Read these off the matrix that follows. Rows and columns are numbered from 1.
1) Which number is the entry in row 2 and column 1?
2) Which number is the entry in row 3 and column 1?
3) Which number is the entry just right of the largest entry?
4) Which number is the entry at row 1, column 3?
5) Which number is the bottom-left entry?
6) Which number is the top-right entry?
7) Which number is the top entry of the column that holds the smallest entry?
8) Which number is the bottom-right entry?
array([[126, 136, 134, 118, 133, 126, 132, 121, 128, 123, 122],
       [121, 136, 134, 121, 133, 128, 132, 121, 129, 127, 121],
       [127, 131, 134, 129, 133, 128, 132, 126, 115, 121, 131],
       [127, 132, 133, 133, 133, 123, 131, 121, 123, 120, 131],
       [135, 136, 134, 116, 133, 129, 132, 120, 126, 122, 131],
       [127, 131, 128, 128, 132, 123, 132, 121, 126, 113, 132],
       [127, 138, 134, 131, 134, 129, 121, 121, 109, 124, 131],
       [127, 135, 131, 128, 133, 125, 132, 129, 126, 115, 131],
       [127, 134, 128, 129, 133, 123, 132, 121, 126, 116, 131],
       [131, 144, 134, 118, 144, 127, 138, 121, 121, 111, 122],
       [107, 136, 134, 118, 133, 128, 137, 139, 126, 129, 125],
       [127, 136, 135, 121, 148, 133, 147, 104, 122, 121, 131],
       [131, 136, 134, 120, 133, 132, 137, 121, 133, 121, 131],
       [128, 133, 134, 117, 133, 128, 132, 121, 126, 121, 131]])
1) 121
2) 127
3) 133
4) 134
5) 128
6) 122
7) 121
8) 131

a =
[[135, 124, 117, 102, 104, 117, 135],
 [109, 110, 125, 144, 155, 150, 131],
 [142, 123, 124, 106, 102, 110, 129],
 [153, 115, 147, 129, 110, 103, 107],
 [111, 109, 128, 145, 155, 148, 129],
 [118, 107, 135, 153, 154, 142, 121],
 [150, 119, 135, 116, 103, 104, 117],
 [154, 114, 148, 131, 111, 103, 107]]
Read off the bottom-right entry.
A: 107
The entry in the top-left corner -> 135
The bottom-left entry: 154
Read off the entry in the top-right corner.
A: 135
The entry just left of 121: 142
The entry just right of 115 -> 147
The entry just right of 114 -> 148
Read off the second entry on the diagonal from the top-right corner.
A: 150
The entry directly below 128: 135
Read off the fourth-last entry, reading row by row.
A: 131
The entry just right of 145 is 155
The third entry on the diagonal from the top-right corner is 102
The fifth entry, reading row by row -> 104
Read off the entry just left of 119.
A: 150

Questions about the matrix below.
1) What is the 3rd largest entry?
2) What is the third entry from the end, reading row by row?
3) What is the bottom-right entry?
4) What is the entry just right of the largest entry?
5) What is the entry in the top-right corner?
6) What is the fourth entry, reading row by row?
7) What is the entry directly below the largest entry?
8) What is the smallest entry?
[[128 143 127 129 138 133 142 114 129]
 [138 132 115 136 112 123 130 127 129]
 [122 134 135 108 126 129 110 120 132]
 [116 124 135 120 142 145 116 112 138]
 [113 125 149 123 129 137 117 119 133]
 [127 136 112 111 130 119 118 110 113]]
1) 143
2) 118
3) 113
4) 123
5) 129
6) 129
7) 112
8) 108

Questions about the table below. Counting starts at 1.
1) The entry at row 1, column 2?
2) The entry in row 1 and column 1?
3) The entry in the top-right corner?
4) The entry in row 3 and column 1?
5) The entry at row 3, column 3?
6) The entry at row 2, column 1?
7) The bottom-right entry?
8) The entry just left of 136?
[[128 128 152 151 151 152 151 150 151]
 [128 128 128 128 128 151 151 151 151]
 [128 127 128 151 151 151 151 151 151]
 [128 130 151 151 151 151 151 151 151]
 [128 128 128 136 152 151 151 151 151]
 [127 128 128 128 143 151 151 151 151]
 [128 128 128 128 128 128 152 151 152]
 [128 128 128 128 128 128 151 151 151]]
1) 128
2) 128
3) 151
4) 128
5) 128
6) 128
7) 151
8) 128
